These are the activations of a small neural network, seen along a few directions. Each row is one input.
Each table varies a few parts of the input and shows all the possible inputs, shuffled.
A made-up example of a description, with smaller parts first: one of 3 separate values, together with either a single point or one of 11 places around a ring or (one of 4 places along a line, together with one of 5 places around a ring).
Shared parts are said once, and a part with two or three values counts as separate values.

Rows:
r1: [-16   3 -13   0  10 -20 -25  28  -8  -7   4  15   3 -12 -31 -27 -44]
r2: [-18   4 -18 -10  17 -21 -19  32 -10  15   3  12  -1   0 -25 -10 -25]
r3: [ 18  -2  27  65   2   4  28 -16  20 -31 -19 -12 -32  23  36  20  -5]
r4: [-34   7 -14 -55 -16  11  -7  18 -11  16  30  -6  -7 -17  -2  14  -5]
r5: [-24  13  -8 -20   6 -11 -14  36 -12  13  21  -3  -2  -5 -17 -12  -3]
r6: [ 40 -14  35  68  31  18  44 -71  11 -11 -20   9 -27  31  40  19  26]
r7: [-22   3 -34 -30  -1  -9  -3  17 -11  10  15  -4   7  -3 -21  -2 -29]
r8: [-26  17 -20 -35 -16  13   1  16  -3   4  35 -14   6  -8 -20  -6  -8]
r9: [ 23  -8  21  29 -27  -4   3   2  23 -25 -29 -22   7   0  24   6  19]
r10: [ 47 -13  20  12 -17   7  -4 -34  14  -1 -41  -4  35   1  20   1  61]
r11: [ 61 -21  32  32  19  22  29 -75   6   6 -33  22  13  17  30  12  65]
r12: [-36   4   1 -36   4  -4 -23  31 -11  24  16   4 -17 -17  -7   2  -1]
r13: [-14   7 -29 -19 -11  -5 -10  15  -8 -15  17   3  13 -11 -27 -16 -50]
Describe the family of inputs behind these rows. -> either one of 5 places around a ring or (one of 2 separate values, together with one of 4 places along a line)
Which other rows does r2 become when the place on the line of 4 takes its other values? List them by row number. -> r1, r5, r12
Which other rows does r13 become when the choice among 2 separate values takes its other values? List them by row number. -> r1

Rows:
r14: [ 10  -6   3  38  -8 -16  10  -4  11 -27 -22 -18  -4  13  15  -5 -29]
r15: [-66  18 -56 -70   6 -23 -34  64 -25  29  51   9   8 -19 -61 -28 -71]
r16: [ 11  -5  15  52  10 -17  -7   7   5 -25 -28  -8 -12   3  11  -5 -15]
r17: [ 19  -6   7  45  14 -15   7 -20   4 -27 -12   9  -3   3  -4 -20 -26]
r18: [  6  -6  15  -2  29  19  27 -39  -6  24  18  19 -19  15  12  17   9]
r19: [ 19   0 -12 -12 -31   6  -9 -10   3 -11 -25 -16  26  -8   9   3  27]
r20: [  3  -7   7  34  29   6  26 -20   0  -6   5  16 -24  18   1  12 -10]
r21: [-75  26 -34 -61  -4 -21 -44  83 -17  24  47  -3  -7 -30 -54 -25 -54]
r22: [ -5  -1  23  38  21   1  16   2   4  -2  -4   4 -34  16  13  14   1]
r23: [ 33 -12  -8  20  -1 -13  -9  -6   9 -15 -31  11  28   5 -11 -15   4]
r24: [ -6   0  24   3  19  16  15 -12   4  22   0   8 -35  19  19  22  28]
r25: [ 28 -11  15  20  -9 -17 -18  10  14 -10 -22  -1  24  -2   7 -13   5]
r26: [ 16   2  15  -8 -15  -6 -17  -2   3   1 -18  -2  24 -15   4  -8  39]
r27: [ -8   4   8  35   3  12  28 -15  13  -8  10 -10 -29  18  19  10 -10]
r28: [ 19  -7   1 -29   5  23   7 -28 -15  15   2  21  11  -2   5  13  43]
r29: [  6  -9  12 -20  -1  13  -3 -10  -5  22 -13   4   2  -8  18  16  47]
r30: [ 25  -2 -11  25 -23  -7  -5  -2  15 -31 -29 -21  20   0   8  -5   1]
r31: [-70  21 -42 -71 -18 -16 -22  72 -18   9  58 -11   3 -23 -44 -19 -71]
r32: [ -3   1  19  -1   0  26  33 -26   9   8  26  -3 -25  15  24  25  16]
r33: [ 11   5   4 -25 -13  26  17 -19  -6   4   6 -13   5  -3  20  17  45]
r34: [ 27  -5  -6 -10 -10   1 -17 -23  -4   4 -17   6  40 -15  -8  -6  22]
Changing only one part turns r25 into r23. The same change can be made to r22. Which row results? -> r20
Describe the family of inputs behind these rows. -> one of 3 separate values, together with either a single point or one of 6 places around a ring
Which other rows does r15 become when the choice among 3 separate values takes its other values? List them by row number. -> r21, r31
Which other rows does r28 become when the choice among 3 separate values takes its other values? List them by row number. -> r29, r33

Rows:
r35: [ 19  -1  22  23 -20   3  -1  -2  19 -11 -22 -15   1   5  31   2  27]
r36: [ 24 -11  23  13  18  -3   1 -11  -1  18 -22  24  -2   1   7   9  37]
r37: [ 39  -9   2  21 -15  -8  -3 -13   7 -18 -31   0  28  -1   7  -4  15]
r38: [ 21  -7  20  30  10 -13  -5   1   3  -1 -27   8  -4   6  18  -9  15]
r39: [ 21  -2  24   5  -6  13  -2 -15  10   5 -10  -4   3   5  22  17  47]
r40: [ 14  -6  16  55  29 -12  15 -14   1 -20 -17  13 -25  17   9   9 -22]
r41: [-79  19 -44 -71   6 -26 -44  79 -29  27  53   6  -9 -29 -53 -29 -67]
r42: [ 23  -6  -1  39  -3   0  19 -29   8 -26 -16   0   7   3  -7  -9 -17]
r43: [-60  17 -61 -81 -19 -21 -39  66 -25  10  46  -3  24 -35 -64 -26 -68]
r44: [ -4   0  11  -1  -1  25  25 -30   6   3   9 -21 -16  17  32  22  27]
r45: [-80  28 -41 -76 -22  -5 -40  82 -12  20  53 -12  -8 -28 -40 -20 -55]
r46: [ 22 -13  -4 -12  -6   6   0 -26   4  12 -18   3  28  -1   3  -3  32]
r47: [ 10  -5  15  46   2   5  17 -15  14 -33 -15 -17 -19  16  21  13 -10]
r48: [ 25   0   4   1   1  22  31 -41   4   3  12   2  13  12  -1  12  23]
r49: [  4  -4  14   9  26  13  26 -32  -8  11   5  16 -21  13  15  17  16]
Describe the family of inputs behind these rows. -> one of 3 separate values, together with either a single point or one of 4 places along a line
Changing only the choice among 3 separate values turns r38 into r37. The same change can be made to r36. Which row results? -> r46
Which other rows does r42 become when the choice among 3 separate values takes its other values? List them by row number. -> r40, r47
Which other rows agree with r35 in the choice among 3 separate values? List them by row number. -> r39, r44, r45, r47

Rows:
r50: [ 16   3 -33 -45  -2 -20 -35  25 -19  24  -4  25  68 -21 -52 -36  17]
r51: [ 59  -6  -5  -1   0 -12 -23 -21  -2   6 -47  21  74  -9 -29 -22  54]
r52: [ 18  -4   7  31   1  30  72 -62  10 -22  14 -24 -26  32  42  36  20]
r53: [-31  -1  35  35  74   8  26 -22 -17  31  37  32 -80  25  22  14 -23]
r54: [ 20 -10  43 -25  29  33  10 -51 -16  54   1  32 -11   2  26  30  95]
r55: [ 60  -8   4  66  28 -27   0 -26   0 -22 -46  24  33  17 -17 -21  -1]
r56: [-23   1  19 -73  26  25  -6  -5 -29  74  44  30 -16 -13   1  21  58]
r57: [ 17 -14  54  41  59  19  34 -55 -13  29   0  30 -51  26  43  28  42]
r58: [ 10   0 -16  61  44 -36  -3   9  -3 -23 -10  30   2  18 -34 -43 -64]
r59: [  3 -11 -20 -63 -29  -1 -32   6 -11   8   1  16  52 -39 -37  -8  -1]
r60: [-18  11 -42 -18  23 -31 -33  43 -25   6  12  20  22 -11 -66 -46 -48]
r61: [ 31 -10   0   0 -27  -8 -13  10  22   9 -53 -28  41   8  18   1  64]
r62: [-12   3 -25 -48 -31 -17 -30  55   7  28 -10 -27  36  -7 -10  -6  26]
r63: [ 46 -23   1 -17 -26   9 -15 -36   6 -13 -46  17  55 -26 -12   2  37]
r64: [ 50 -24   8  51   1  -3   5 -48   6 -33 -43  17  13   4  11  -7 -18]
r65: [-30   3 -33 -32  -2 -12 -24  23 -14  -4  15  16   9 -24 -37 -24 -72]
r66: [-31   9 -12  26  16  20  63 -30   7 -21  50 -21 -54  31  20  21 -45]
r67: [-17  -1  -3  69  18 -41   1  24  21 -14 -11 -25 -31  35   7 -12 -54]
r68: [  0  -9 -10  42  19 -15   0  -7  11 -33  -8  19 -15   1 -15 -17 -88]
r69: [-58  25 -39 -47  -6  32  34   5 -12  15  65 -20 -31   9 -12  22 -36]
r70: [ 18   0  -6 -36 -27  46  47 -53   9   4  11 -23  13   6  26  40  74]
r71: [-59  13   4 -41  51  14   2  16 -37  56  56  33 -62  -2  -8  15  -9]
r72: [ 26  -3  47  65 -33   3   6  -1  26 -54 -34 -24 -16  -1  41   2   6]
r73: [-24  13 -30 -83 -30  36  30  -9  -6  24  55 -21   7  -7  -1  35  35]
r74: [ 28   2  31  -7 -57  17 -24   7  25 -32 -39 -28  23 -26  32  11  57]
r75: [-47  12 -32 -13  -5 -30 -23  67  -2  11   8 -26  -5   6 -14 -20 -41]
r76: [-15  15   6 -53 -61   7 -42  52   8 -13   5 -27  19 -41   5   5  18]
r77: [-19   7  29  59 -17  -9  -4  29  26 -54   3 -21 -44  -1  23 -11 -65]
r78: [ 32 -13  15  75   2 -31   9  -9  23 -14 -48 -28  -2  36  28   3  11]
r79: [-50  21   1 -15 -38  -5 -30  63   1 -26  23 -22 -22 -27  -3 -14 -50]
Describe the family of inputs behind these rows. -> one of 5 places around a ring, together with either one of 2 separate values or one of 4 places along a line
Changing only the place on the ring of 5 turns r57 into r54. The same change can be made to r72. Which row results? -> r74
Which other rows does r74 become when the place on the line of 4 takes its other values? List them by row number. -> r51, r61, r63
Which other rows does r57 become when the choice among 2 separate values takes its other values? List them by row number. -> r52
Start at r50 and move only the place on the ring of 5, one step at a time. The first step leads to r60. Which rows follow, in order? -> r58, r55, r51
